A small network was shown many inputs. Here are its activations along a few directions, one row for each input.
In each table, some parts of the input vary, and every possible input appears once, in random order.
Descriptions start from the smaller parts, as in this example, which fits no table here: one of 6 places along a line, together with either a single point or one of 9 places around a ring or (one of 3 separate values, together with one of 5 places around a ring).
Shared parts are said once, and a part with two or three values counts as separate values.
(in the rows, 128 means zero)

Other details of the inputs vary at random and push rows far along two fixed directions, the same in every table; ignore that.

Rows:
r1: [119 133 239 212 213 175  98 177  80  78 127 149  70]
r2: [100 125 179  95 103 119 146 114  97 125 153 168 159]
r3: [ 94 126 177  87  97 112 141 120 102 128 150 168 161]
r4: [ 84 121 120 111 107 104 136 102 122 113 149 161 152]
r5: [100 128 187 110 127 114 125 145 108 141 167 155 146]
r6: [147 139  95  95  94  69 138 113 174 184 120 127 133]
r7: [138 107 182 177 176 212 120 151  78  72 144 142 111]
r8: [150  94  21  85  93 121 159 103 157 177 115  83 151]
r9: [136 127 178 195 156 209 114 157  99  64 143 147  98]
r10: [136 133 176 199 182 192  93 158 121  93 153 155  99]
r11: [101 159 172 112 141  86 124 136 110  94 134 156 135]
r12: [156 160 198 184 175 175 110 179 102  68 121 128  91]
r13: [ 98 160 164  97 131  59 124 126 121 106 143 161 149]
r14: [180  82  49 175 166 199 133 166 144 154 104  33  97]
r15: [114 129 147 119 123  98 144 102 112 123 109 157 126]
r16: [133 105  77 178 174 170 117 142 142 131 116  91  94]
r17: [ 77 132 151 126 143 118 102 120 125 105 152 186 142]
r18: [152  99  20  90 121 108 136 106 179 201 125  90 149]
r19: [167 115  99 170 137 184  64  95 124 129 118  55 100]
r20: [ 99 114  56  97  97  73 136 108 161 162 144 121 154]
r21: [120 124  84  90  98  72 157  92 146 163  94 125 135]
r22: [ 84 122 124 123 117 116 126 120 123 110 144 153 143]
r23: [ 88 140 178 110 129  73 120 123 127 130 131 172 136]
r24: [137 107 145 164 180 210 105 153 108  98 121 131 112]
r25: [133 106  70  86 114 129 137  97 149 154 123 131 155]
r26: [133 148 155  85 136  99 129 138 123 120 129 134 149]
r27: [161 108  49  75 103  90 150 120 170 203  82  77 134]
r28: [152 119  47 102  57  98 112  70 151 198 116  27 136]
r29: [ 92 148 174 114  82 113 133 129 124 122 149 172 149]
r30: [118 109  24 106  82  95 166 114 153 189 101  72 130]
r31: [177 126 126 173 144 175 137 145 129 123  83 100  79]
r32: [179 128 112 138 166 167 141 160 117 115  87  66 104]
r33: [183  84  67 188 181 207 129 170 135 150 115  39  87]
r34: [168 107  50  80 104 107 164 105 157 191  77  80 131]
r35: [ 77 133 149 119 141  94 107 109 134 123 169 187 150]
r36: [161 115  12 109  90 123 154  81 180 170 112 105 139]
r37: [128 147 158 115 109 102 123 131 144 138 118 158 127]
r38: [126 130  84  98  61  99 162 104 153 164 125 120 149]
r39: [155 116 105 189 145 205 123 161 130 104 120  96  91]
r40: [102 140 166 133 114 120 111 134 138 108 170 173 148]
r41: [130 128  65 109  95 123 128 105 169 150 123 138 146]
r42: [126 130  61  95  91  91 124 101 185 169 140 141 156]
r43: [132 104  72 173 165 184 122 137 133 119 103  97  94]
r44: [134 122  57  98  69  97 151  88 156 152 141 141 160]
r45: [177  84  46 169 163 205 135 166 141 152 101  36  92]
r46: [108 141 150 122  91 115 129 141 134 136 147 148 134]
r47: [149 105 137 170 162 187 130 177 109 139 122  76  98]
r48: [135 103  35 129  97 117 176 105 137 173 103  68 118]
r49: [186 100  43 201 153 191 131 162 158 154 116  45  82]
r50: [ 75 129 153 123 128  89 115 120 126 118 176 174 154]
r51: [130 153 186  95 151  94 121 140 112 115 152 152 148]
r52: [ 72 133 167 115 101 102 143 114 101 115 147 168 144]
r53: [ 94 147 179 120  92 101 126 135 133 133 162 168 151]
r54: [ 86 124 153 132 126 123 129 106 103  89 159 180 144]
r55: [122 116 204 174 168 196 113 186  79 102 137 126 101]
r56: [134 144  83 102 131  62 145 120 147 150 124 100 133]
r57: [208 115  84 162 180 196 152 160 114 119  75  34  83]
r58: [128 145  78  93 115  78 152 115 140 135 101 103 136]
r59: [111 113  50 100 105  96 145  75 149 149 125 142 154]
r60: [ 73 135 169 122 116  82 128 130 114 136 165 163 144]
r61: [177 127 142 164 135 160  76 108 113 131  95  51  82]
r62: [142 145 248 207 190 193  94 186  98  71 124 154  72]
r63: [ 75 132 135 105  98  82 136 126 125 144 148 148 144]
r64: [119 124  90 100 107  85 146 110 147 157  90 117 124]
r65: [121 132 184  81 115  98 138 103 109 127 125 181 153]
r66: [158 160 199 184 178 167 111 179 108  71 127 125  93]
r67: [ 98 121 166 104 123 136 116 133 111 103 155 171 158]
r68: [197  97  88 169 181 175 137 165 140 172  79  39  76]
r69: [133 168 171 105 108  93 140 108 117  92 138 175 154]
r70: [141 167 152 116 126  87 130 132 140 123 145 141 138]
r71: [109 118 167 197 168 172 123 173  97 109 132 105  88]
r72: [117 135 197  99 140 105 118 137 121 134 132 164 138]
r73: [126 134 239 205 161 210  46 128  66  52 159 113  99]
r74: [192 117  52 184 173 170 163 141 116 121  69  33  75]
r75: [105 124 154  87 125 123 123  92 117 112 156 196 169]
r76: [166 134 186 190 160 188 130 146 103  88  98 134  81]
r77: [ 97 148 179 120  97  96 127 134 133 137 171 168 146]
r78: [120 175 211  93 101  78  71  81  97  90 150 136 158]
r79: [ 95 143 159 112  99 112 114 126 142 108 169 182 154]
r80: [122 173 167  92 102  84 126 125 126  98 136 173 152]
r81: [162 140 220 171 198 196 125 164  62  52 122 133  99]
r82: [146 137  95 102  89  97 140 116 160 162  96 127 129]
r83: [104 144 158 126 123 130  99 125 139 108 157 193 144]
r84: [180  87  41 164 175 208 126 153 150 156  93  50  92]
r85: [121 154 181  80 135  84 122 135 119 114 145 157 162]
r86: [ 75 128 156 128 128 112 113 131 116 100 162 171 141]
r87: [136 105  98 189 179 201 124 135 117 100 107 104  85]
r88: [162 108  46  74  98  97 154 115 163 197  76  81 136]
r89: [114 137 144 116  77 110 150 108 122 131 144 160 151]
r90: [111 153 130  90 116  70 146 105 117 108 121 150 150]
r91: [138 164 143  97 100  89 143 112 132 107 124 153 153]
r92: [ 97 137 141  94 114  68 128 118 134 145 119 159 131]
r93: [109 140 158 127 117 139 113 108 129  97 149 196 147]
r94: [122 113  91  86  91 115 152 126 134 171 121 105 148]
r95: [106 121 131  91 130 112 112 114 145 142 154 165 168]
Each input here is: one of 5 places along a line, together with either a single point or (one of 3 separate values, together with one of 6 places along a line).
- The inputs of r34 and r8 match in every part but the place on the line of 5. If r31 is changed in the same way as r34 into r8, which row does it become? => r9
- Which other rows does r54 become when the choice among 3 separate values takes its other values? List them by row number. => r7, r44
- Which other rows does r94 become when the place on the line of 6 takes its other values? List them by row number. => r2, r3, r5, r47, r55
- Which other rows does r63 become when the choice among 3 separate values takes its other values? List them by row number. => r46, r55

Rows:
r96: [116 137 147 147 149 128 108 140 137 114 129 154 115]
r97: [166 111  38 113  78 130  96  68 159 166 127  56 139]
r98: [146 152 164 132 145 122 125 146 121 103 129 132 127]
r99: [100 121 110 116 104 100 146 125 129 143 145 129 143]
r100: [140 135 127 151 134 171 125 132 125  95 131 140 126]
r101: [108 133 143 141 138 129 134 127 105  94 122 141 120]
r102: [127 117 120  93 102 119 134 101 140 149 130 152 151]
r103: [ 97 123 107 113 101 105 146 126 127 138 144 127 145]
r104: [128 116 139 138 166 146 130 135 113 114 118 136 115]
r105: [ 96 134 138 116 112  89 125 116 133 137 124 151 128]
r106: [116 123 139 161 146 153 111 162 140 132 146 130 113]
r107: [119 131 113 108  87 107 144  96 131 132 129 146 143]
r108: [119 135 148 147 141 138  68  92 113 106 142 117 125]
r109: [153 132 165 128 155 140 131 146 109 121 114 115 117]
r110: [102 136 136 118 116  89 133 109 127 132 127 154 130]
r111: [143 135 172 116 149 131 131 142 106 114 120 128 131]
r112: [189 133  75 145 146 138 143 146 150 149  94  60 100]
r113: [144 154 162 128 142 126 125 147 120  98 128 130 129]
r114: [126 149 155 102 109  85 142 122 116 125 123 130 140]
r115: [131 135 135 158 159 139 117 138 134 114 124 140 108]
r116: [136 153 133  96 109  81 122 128 155 150 125 132 139]
r117: [118 106 139 142 155 161 132 152 112 124 142 126 127]
r118: [104 132 129 121 118 105 123 133 147 142 160 156 146]
r119: [160 119  45 152 152 149 143 136 151 130  98  78 104]
r120: [149 150 173 132 122 138  71 108 106 110 143  97 130]
r121: [129 129 135 153 122 167 136 124 106  97 121 130 119]
r122: [132 126 138 155 124 162 136 125 107 100 122 131 116]
r123: [137 135 180 119 143 131 116 149 116 130 118 129 121]
r124: [135 148 180 138 131 118 128 139 108 121 119 125 112]
r125: [ 90 121 119 114  95  95 131 128 141 161 144 134 138]
r126: [156 150 160 147 150 133 119 151 128 119 120 120 111]
r127: [123 125 133 159 152 151 123 155 129 117 150 132 119]
r128: [109 122 129  95 134 102 137 113 124 125 130 158 149]
r129: [139 142 169 147 133 131 122 150 112 126 108 108 100]
r130: [ 96 123 117 116  98  95 138 121 136 158 146 136 140]
r131: [135 146 134 102 104  82 145 119 125 141 117 118 135]
r132: [136 117 133 134 137 179 132 128 109 105 123 137 131]
r133: [112 119 142 161 139 147 134 149 109 120 141 121 111]
r134: [145 132 133 155 139 163 123 130 130 102 133 142 118]
r135: [ 94 112 139 104 118 114 122 136 136 156 150 150 148]
r136: [124 151 151  99 105  88 143 122 115 120 122 128 142]
r137: [143 107  35 112  84 118  96  87 160 181 144  52 142]
r138: [123 139 142 145 155 127 121 133 127 100 134 155 121]
r139: [145 102  73 132 146 141 133 133 149 164  93  89 106]
r140: [124 130 157 152 117 147 126 120 115 113 129 146 116]
r141: [131 139 152  81 122 101 138 125 118 126 124 135 153]
r142: [109 124 135 100 133 101 128 112 130 139 128 161 142]
r143: [125 116 134 133 162 152 132 137 110 103 117 133 121]
r144: [118 107 145 147 153 160 124 153 118 138 141 128 120]
r145: [159 106  70 162 114 164 138 129 146 157  91  71  92]
r146: [185 116  87 134 146 146 144 143 140 169  84  56 102]
r147: [176 114  59 161 129 167 135 129 160 150 103  84 102]
r148: [101 135 127 113 117  90 140 109 120 118 127 151 139]
r149: [138 128 142 157 133 162 109 139 140 116 128 140 112]
r150: [134 137 140 144 131 153 123 126 125  96 138 156 133]
r151: [131 117 113  94 107 126 140 103 134 139 130 148 151]
r152: [121 124 130 157 152 152 126 156 128 113 149 130 122]
r153: [121 137  99 110 127  94 135 115 147 124 130 147 143]
r154: [121 116 121  93  98 119 126 108 145 153 128 151 149]
r155: [ 97 115 128  96 121 118 138 131 123 133 153 148 157]
r156: [119 126 127 154 148 155 126 157 125 108 148 129 125]
r157: [129 117 110  94 107 128 142 104 130 133 129 147 156]
r158: [109 109 113  99 120 112 140 128 135 154 147 137 151]
r159: [107 134 110 109 112  82 144 104 130 134 122 142 136]
- The inputs of r114 and r122 match in every part but one. If r111 is changed in the same way as r114 into r122, which row does it become? => r157
- The inputs of r150 and r152 match in every part but one. If r132 is changed in the same way as r150 into r152, which row does it become? => r155
- What is each input in this table made of? => one of 4 separate values, together with either a single point or (one of 3 separate values, together with one of 5 places along a line)
- Which other rows does r122 become when the place on the line of 5 takes its other values? List them by row number. => r107, r121, r140, r145
- Which other rows does r118 become when the choice among 3 separate values takes its other values? List them by row number. => r130, r144
- Which other rows does r147 become when the choice among 4 separate values takes its other values? List them by row number. => r115, r118, r126
- Which other rows does r111 become when the place on the line of 5 takes its other values? List them by row number. => r109, r123, r141, r146

Rows:
r160: [147 124  63 123  94 109 117 109 165 170 121  76 121]
r161: [119 113 142 139 141 153 136 136 109 110 124 142 123]
r162: [110 132 149 157 152 139 121 157 130 126 139 142 113]
r163: [137 123 154 136 133 167 124 128 111 104 132 140 129]
r164: [118 161 231  85 125  88 120 127 100 102 139 176 149]
r165: [121 122 135 147 152 143 134 140 127 103 126 156 117]
r166: [ 98 148 130  81  74  57 109  84 148 145 158 160 173]
r167: [112 127  54  81  97  73 154 107 171 164 125 134 156]
r168: [115 180 223  95 113  71 109 112 107  93 136 177 149]
r169: [155 108  92 143 134 154 123 136 136 154 121  75 118]
r170: [114 126 140 155 151 134 127 152 132 119 139 140 117]
r171: [130 124 150 127 135 153 118 122 113 111 130 141 136]
r172: [131 124 153 135 144 158 113 129 110 114 136 131 126]
r173: [127 122 159 138 135 150 105 143 120 133 140 122 124]
r174: [137 104  94 151 139 150 141 144 130 152 119  87 112]
r175: [ 94 140 109  74  88  66 153  97 152 136 147 193 171]
r176: [109 119 149 139 135 137 125 146 117 139 140 131 122]
r177: [155 130  90 145 114 150 127 109 138 121 114 102 117]
r178: [158 125  80 151 131 149 117 114 138 134 112  82 108]
r179: [140 151 170 137 160 115 144 161 118 108 106 136 109]
r180: [114 118 148 141 147 153 132 138 108 115 131 136 121]
r181: [122 117 141 140 133 158 143 138 109 107 126 145 126]
r182: [132 137 144 143 128 142 108 107 120 101 129 139 125]
r183: [149 127  91 146 123 136 111 119 137 132 121  91 114]
r184: [138 106  89 146 142 152 143 140 125 147 117  90 111]
r185: [112 127  43  73  87  55 154 104 176 178 131 132 161]
r186: [164 129 114 130 145 128 160 154 119 145  84  78 105]
r187: [129 119 147 127 134 144 112 132 117 122 139 128 132]
- The inputs of r184 and r187 match in every part but one. If r176 is changed in the same way as r184 into r187, which row does it become? => r173
- What is each input in this table made of? => one of 4 places along a line, together with either a single point or one of 6 places along a line
- List by row number the other rows that have the place on the line of 4 in common with r160. => r166, r168, r177, r178, r182, r183
- Which other rows does r175 become when the place on the line of 6 takes its other values? List them by row number. => r162, r165, r167, r170, r185
- Start at r168 and move only the place on the line of 4, one step at a time. The first step leads to r164. Which rows follow, in order? => r186, r179
